A small network was shown many inputs. Here are its activations along a few directions, one row for each input.
In each table, some parts of the input vary, and every possible input appears once, in random order.
A made-up example of a description, with smaller parts first: line(6) and (point or ring(9) or (values(2) and ring(8))).
Shared parts are said once, and a part with two or three values counts as separate values.
In the rows, zero is written as 128.

Table:
r1: [146  99 212 165 183  94 131 100 132  89 122]
r2: [213 141  62 104 134 153  91 148 138 170  99]
r3: [198 116  63 147 134 118  71 149 104 154 148]
r4: [136 121 194 187 180 151 182 110 116  66 143]
r5: [ 73  95 233 102  81 166 165 133  42 125  97]
r6: [180 159  93 203 113 166  89 155 118  89 145]
r7: [ 25  86 162 117 169 167 151 119 158  81 151]
r8: [123 124 129 123  14 170  74 186  41 154 116]
r9: [155 143  65  64  40 100 105 115 169 147 142]
r10: [153  72 168 132 201 116 179 118 120 131 132]
r11: [ 74 117  56 134 101 182  65 174 165 102 158]
r12: [130 166  59 138  53  67 124 156 165 165 141]
r13: [172 200  80 113 149 156  70 135 109 197 127]
r14: [167 118 179  89 200 131 178 104 136 151 108]
r15: [ 30 115 150 152 153 101 186 104 140  97 121]
r16: [ 82 143 164 110 122  57 205 104 160 126 129]
r17: [126 164 184  82 229 135 157 107 103 156 113]
r18: [ 74 148  31 166  83 126  91 127 134 116 114]
r19: [191 137 103 178 114 112  39 143 135 104 123]
r20: [111  95 169  57 106  92 208  72 175 139 130]
The inputs of r2 and r14 match in every part but one. If r9 is changed in the same way as r2 into r14, which row does it become?
> r20
What do these inputs look like to the network?
> values(2) and (point or line(4) or line(5))
Change only the line(4) part in r12. List by row number the other rows that result.
> r9, r11, r18

Table:
r21: [ 43 127 168  89 133 135 162 152  92 132  97]
r22: [162  77 131 180 179 119 117 121 142 126 159]
r23: [164 139 119  67  38  95 107 131 105 169 104]
r24: [154 151 150 147 193 144 111 128 131  98 150]
r25: [108 107 188 154 135 193 136 128 109 130 130]
r26: [ 79 117 179 142 165 170 150 153  68 153 127]
r27: [163 119 148 155  54 162  80 158  55 165 142]
r28: [ 83 127 133  51 146 120 190 112 111 154 106]
r29: [174 131 151  84 169 143 171 114 158 143  97]
r30: [102 166  25 100  93 118  82 125 170 144 121]
r31: [109  70 141 177 138 127 109 146 129  80 149]
r32: [135 126 124 101  18 139 113 160  76 145 121]
r33: [217 143 122  85  89 104  89 124 102 177 109]
r34: [111 143  42 174 109 187  64 163 118 115 148]
r35: [160  89 114 120 169  79 130  94 170 119 138]
r36: [106 126 159  77 117 136 167  99 167 152 103]
r37: [164 120 180 133 183 167 123 121 124 126 103]
r38: [157 167  27 118 144 125  64 120 166 154 125]
r39: [168 161  37 165 155 168  68 163 139 136 132]
r40: [115 131 124 132  95  51 161  79 154 105 123]
r41: [227 128 127 132  99 149  89 154  67 162 123]
r42: [131 127 165 121 211 151 140 130  76 148 109]
r43: [131 136 151  84 197 120 168 108 114 188 110]
r44: [ 83 130 147 168  81  76 151 126 135  80 115]
r45: [120 125 160 209 116 103 132 137 112  77 129]
r46: [ 98 151 130  78 130 101 138  97 164 106 140]
r47: [161 151 120  96 176 120 147  94 154 117 157]
r48: [ 68 162  46 147  75 155  79 166 156 141 134]
r49: [112 143 153 155 147 168 135 163 120  80 162]
r50: [ 62 140 147 127 109 139 137 124 139 107 163]
r51: [115  85  99  99 116  84 166 112 178 106 139]
r52: [ 72  79 130 137 102 102 133 137 153  85 139]
r53: [171 137 129 163 145  63 156  89 161 137 131]
r54: [171 132 147 212 156 101 141 114 130 117 138]
r55: [ 85 118 167 100  99 168 175 140 134 107 104]
The inputs of r35 and r52 match in every part but one. If r43 is changed in the same way as r35 into r52, which row does it become?
> r21
What do these inputs look like to the network?
> ring(5) and (values(2) or line(5))
Change only the values(2) part in r23. List by row number the other rows that result.
> r30
Change only the line(5) part in r24. List by row number the other rows that result.
> r22, r37, r42, r54
List by row number the other rows that have the ring(5) part in common with r31.
> r25, r26, r27, r34, r45, r49
Change only the values(2) part in r41. List by row number the other rows that result.
> r39

Table:
r56: [160  92 151 154 149 131 128 123 115 121 113]
r57: [181 157  73 135  78 186  40 166  97 158 138]
r58: [110 153  36 152  52 157  50 164 129 132 149]
r59: [ 75 140 165 109 143 135 168 121  97 136 121]
r60: [104 133 154 136 100 124 136 118  95 125  97]
r61: [ 83 129 164 116 121 120 135 121  88 126 121]
r62: [130  96 159 125 194 146 156 123 112 126 136]
r63: [141 117 182 103 148 148 124 127  96 123 124]
r64: [145 163  80  83  78  89 131 110 132 180 106]
r65: [136 125 184  90 169 152 161 120 129 159 108]
r66: [161 134 145 183 171 124 124 121 131 107 124]
r67: [138  94 152 130 176 129 125 126 112 118 126]
r68: [121 168  49 145  53 161  51 168  89 158 128]
r69: [134 143  60  88  79  90 125 114 186 138 133]
r70: [172 132 143 181 157 102 134 134 126  95 140]
r71: [204 165  66 123 152  88 118 106 167 153 126]
r72: [ 70 114 151 127 120 118 134 123 130 107 142]
r73: [112 135 156 146  84 102 144 147  93 129 122]
r74: [ 78 141 158  95 144 127 171 111 121 153 101]
r75: [ 93 104 146 148  97 125 135 109 150  98 135]
r76: [141 132 152 164 191 117 130 113 129 111 144]
r77: [167  98 147 155 140 113 130 153 113 120 131]
r78: [ 92 111 141 145  95 123 137 113 133 102 123]
r79: [ 71 106 146 122 124 124 132 121 146  95 146]
r80: [138 143 147 137 217 123 162 112 158 133 119]
r81: [113 146  37 146  56 158  48 162 145 119 151]
r82: [182 177  38 182 130 157  35 165 126 128 144]
r83: [136 140 153 149 213 130 162 112 134 107 136]
r84: [ 68 121 148 103 140 122 174 109 161 132 120]
r85: [101 104 136 151  84 107 143 139 147  88 145]
r86: [163 119 184 130 124 150 124 124 101 136 115]
r87: [ 67 116 141 104 146 127 169 115 179 119 121]
r88: [134 103 152 108 198 135 157 119 139 140 109]
r89: [102 111 143 147  81 100 148 137 131 104 142]
r90: [203 154 106  75 104 116 114 120 137 185 123]
r91: [171 118 171 128 110 130 137 153 100 128 121]
r92: [ 65 115 149 110 139 132 171 118 133 102 133]
r93: [178 130  45 156 107 168  39 171 109 153 141]
r94: [133 116 181  96 164 167 157 122  95 119 126]
r95: [ 64 108 143 110 140 139 166 118 145  84 143]
r96: [132 141  65  94  72  89 132 106 169 156 132]
r97: [202 132  76  95 133  95 116 117 152 176 121]
What do these inputs look like to the network?
> line(6) and (values(2) or line(5))
The inputs of r61 and r72 match in every part but the line(6) part. If r68 is changed in the same way as r61 into r72, which row does it become?
> r58
The inputs of r57 and r82 match in every part but the line(6) part. If r86 is changed in the same way as r57 into r82, which row does it become?
> r66
List by row number the other rows that have the line(6) part in common with r93.
> r56, r62, r67, r77, r88, r97

Table:
r98: [141 129 178 160 170 140 116 137  78 128 120]
r99: [ 94 119 169 153  90 118 154 131  91 106 127]
r100: [ 98 114 135  59 101 138 150 113 144 142 133]
r101: [110 147  41 132  58 143  80 164 128 153 128]
r102: [105 117 155  75  93 106 172 110 137 140 124]
r103: [ 88  97 109 118 119 131 133 120 175  96 161]
r104: [178  94 171 145 128 130 128 139  95 114 116]
r105: [168  92 153 130 135 165 105 144 100 119 127]
r106: [ 57 120 106 135 146 142 134 121 161 100 140]
r107: [159 130 138 170 185  97 157 118 147 109 139]
r108: [132 121 121 144 208 147 120 126 153 118 139]
r109: [ 59 134 128 151 149 109 150 117 154 102 142]
r110: [132 136 133 167 206 119 138 111 140 113 134]
r111: [200 125 106 135 110  86 110 113 150 157 118]
r112: [ 68 124 165 149 111 138 132 128  87 115 124]
r113: [ 67 135 132  76 128 152 152 114 133 148 108]
r114: [141 114 159 142 168 173 102 146  88 129 119]
r115: [115 174  90 153  72 135  96 134 148 111 140]
r116: [127 159  30 104  56 109  79 149 127 149 123]
r117: [178 118 165  86 152 109 162 116 132 150 117]
r118: [169 101 133 149 168 106 145 123 162 108 140]
r119: [ 95  93 150 113  78 154 115 152 113 109 134]
r120: [186 174  98 167 132 145  83 128 135 123 136]
r121: [127 123  95 123  50  79 122 114 162 144 116]
r122: [169 115 145  71 160 146 137 121 138 158 127]
r123: [201 163  41 117 114 115  67 146 111 158 116]
r124: [143 139 142  89 185 158 141 119 120 163 109]
r125: [167 145 167 109 170 104 177 110 117 151 118]
r126: [ 95 142 154  99 110 100 188 101 124 140 124]
r127: [ 66 113 146 131 107 169 116 143  97 114 116]
r128: [160 100 124 127 179 134 119 129 167 110 154]
r129: [104 159  81 151  63 150  83 155 130 127 135]
r130: [144 153 165 106 189 127 155 103 106 162 114]
r131: [166 120 177 166 149 121 140 135  84 118 123]
r132: [ 67 150 154  92 131 115 164 106 123 147 107]
r133: [179 161  88 165 120 158  71 154 117 141 131]
r134: [ 84 128 130 156 128  86 168 113 156  89 141]
r135: [102  94 164 131  71 120 135 140 106 102 122]
r136: [187 148  56 142 120 150  69 159 114 166 137]
r137: [ 93 100 127 133 111  97 156 121 172  92 140]
The inputs of r113 and r124 match in every part but one. If r112 is changed in the same way as r113 into r124, which row does it become?
> r98
What do these inputs look like to the network?
> values(2) and (point or line(4) or (values(3) and ring(5)))
Change only the values(3) part in r126. List by row number the other rows that result.
> r99, r134
Change only the ring(5) part in r104. List by row number the other rows that result.
> r98, r105, r114, r131
